M = 119  150  144  134  127  154  131  108  131  118  122  111
Read off the fourth entry.
Answer: 134
The first entry from the right -> 111
The first entry is 119
Read off the 2nd entry from the right.
Answer: 122

m =
[[118 128 109 127 127 136]
 [134 130 127 131 130 126]
 [133 127 128 127 131 126]
 [128 131 121 130 133 129]
 [132 120 139 127 128 134]
 [127 131 131 128 129 129]
 [132 132 133 127 126 130]
 [129 126 124 129 128 122]
 [125 124 136 132 128 125]
 [129 134 133 131 124 128]
 [138 127 143 128 128 125]
 [118 125 152 126 127 132]
 [128 132 119 127 127 121]]
The 3rd entry from the end, reading row by row -> 127
The largest entry in the first column -> 138
What is the 2nd entry on the diagonal from the top-right corner?
Answer: 130
The entry in the top-left corner: 118
What is the top entry of the column that holds the largest entry?
Answer: 109
What is the third largest entry?
Answer: 139
What is the entry directly above the largest entry?
Answer: 143
What is the largest entry in the first row?
Answer: 136
The last entry, reading row by row -> 121
The entry directly below the smallest entry -> 127
What is the entry just left of the largest entry?
Answer: 125
The entry just right of the largest entry is 126
The third entry on the main diagonal is 128
What is the first entry of the largest entry's row?
Answer: 118
What is the 2nd entry on the main diagonal?
Answer: 130
The bottom-left entry is 128
What is the last entry of the largest entry's row?
Answer: 132
The entry directly below the largest entry is 119
The largest entry in the last row: 132
What is the entry just left of 109?
Answer: 128
The 5th entry, reading row by row -> 127
What is the third entry on the diagonal from the top-right corner?
Answer: 127
What is the largest entry?
Answer: 152
The entry just right of 109 is 127

W =
[[121 153 132 149 143 119 128 126 115 114 138  99]
 [112 111 140 121 133 124 145 127 128 130 130 130]
 [128 115 140 124 139 134 140 120 122 123 128 124]
 [121 128 129 144 147 120 152 122 128 128 142 128]
 [121 118 138 125 145 143 136 116 124 128 125 120]]
Indices start at 0.
Which number is the entry at row 0, column 0?
A: 121
The largest entry -> 153
The entry in row 1 and column 0 is 112
The entry directly below the smallest entry is 130
The top-right entry is 99
The entry in row 0 and column 2: 132
Which number is the entry just right of 139?
A: 134
Which number is the entry in row 2 and column 0?
A: 128
The bottom-right entry -> 120
The entry in the bottom-left corner: 121
Which number is the entry just right of 127?
A: 128
Which number is the entry directly below 153?
A: 111
The entry directly below 111: 115
Which number is the entry directly above 136?
A: 152
The entry just left of the smallest entry: 138
The entry directly above 123 is 130

[[131 129 141 113 134 130 150 120]
 [131 129 141 116 132 131 152 119]
 [131 128 142 129 128 135 155 114]
 [132 129 142 118 132 132 152 117]
 [131 128 142 121 131 132 153 117]
 [131 129 142 119 132 132 153 117]
 [131 128 142 127 129 135 154 115]
 [131 128 142 124 130 134 154 116]
 [131 128 142 122 131 133 153 116]
 [131 128 142 125 129 134 154 115]
 [131 128 141 131 128 135 155 114]
 [132 129 141 114 134 130 150 119]
 [131 128 142 132 127 136 155 113]
 [132 129 141 115 133 131 151 119]]
Indices start at 0.
Which number is the top-left entry?
Answer: 131
The entry in the top-right corner -> 120
The entry at row 2, column 1 is 128
The entry at row 0, column 1 -> 129
The bottom-right entry: 119
Which number is the entry at row 1, column 0?
Answer: 131
Which number is the entry in row 2 and column 0?
Answer: 131
The entry at row 0, column 2: 141
Which number is the entry at row 2, column 2?
Answer: 142
Which number is the entry just right of 125?
Answer: 129
The entry directly above 151: 155
The bottom-left entry is 132

grid = ((125, 125, 131, 131, 125), (133, 119, 128, 135, 119), (125, 130, 128, 121, 130), (124, 124, 124, 126, 124), (154, 103, 116, 104, 103), (130, 126, 132, 133, 126))
The third entry in reading order is 131
Find the first entry in reading order.
125
Find the fourth entry in reading order.
131
The entry just left of 132: 126
Find the entry just right of the largest entry.
103
The entry just right of 121 is 130

Read these off the table that follows. Rows and columns are numbered from 0.
1) What is the entry just left of 112?
2) What is the entry at row 0, column 2?
3) What is the entry in row 1 and column 0?
4) What is the bottom-right entry?
5) What is the entry in the top-left corner?
6) What is the smallest entry?
7) What is the entry in row 2 and column 2?
8) What is the entry directly above the smallest entry?
128  136  117  122  135  112
122  147  105  118  138   98
124  141  109  119  135  106
132  116  146  135  119  151
122  146  107  118  138  104
1) 135
2) 117
3) 122
4) 104
5) 128
6) 98
7) 109
8) 112

Questions about the matrix below. Rows and columns are numbered from 0.
1) What is the entry in row 0 and column 0?
2) What is the entry just left of the smallest entry?
3) What is the entry directly above the smallest entry?
4) What is the entry just right of the largest entry?
5) What is the entry at row 2, column 1?
6) What is the entry at row 0, column 1?
7) What is the entry at row 2, column 0?
8) What is the entry in the bottom-right corner?
[[145 130 123 137 124 143 110 121 122 134 118 121 146]
 [138 120 117 143 127 135 117 116 117 137 117 110 142]
 [116 108 116 139 131 119 137 119 121 134 129 108 121]
 [147 144 133 128 123 143 110 127 129 128 117 136 144]
 [132 143 141 111 125 127 132 139 136 119 134 153 125]
 [108 121 130 121 132 113 147 134 133 124 139 131 108]
 [133 117 116 144 129 135 118 117 118 140 119 109 138]
 [137 119 118 142 126 135 116 116 119 137 116 110 142]
 [146 134 126 136 123 143 110 122 122 132 116 125 148]
 [110 125 133 118 132 115 147 136 134 120 141 135 110]
 [113 127 135 116 131 116 147 138 137 119 141 141 110]
 [117 108 115 143 133 123 133 119 122 134 128 106 123]]
1) 145
2) 128
3) 141
4) 125
5) 108
6) 130
7) 116
8) 123

data = ((155, 121, 137, 150, 126), (142, 131, 135, 131, 148), (110, 124, 119, 121, 106), (147, 123, 135, 140, 131), (107, 127, 119, 119, 113))
The third largest entry is 148
The second largest entry -> 150
Read off the first entry in reading order.
A: 155
Read off the entry just right of the centre entry.
A: 121
Read off the second smallest entry.
A: 107
Read off the entry just right of 140.
A: 131
The minimum: 106

Read these off the row that follows.
1) Find the entry just right of 109.
2) Find the entry just right of 156.
[116, 109, 137, 126, 100, 156, 110, 112]
1) 137
2) 110
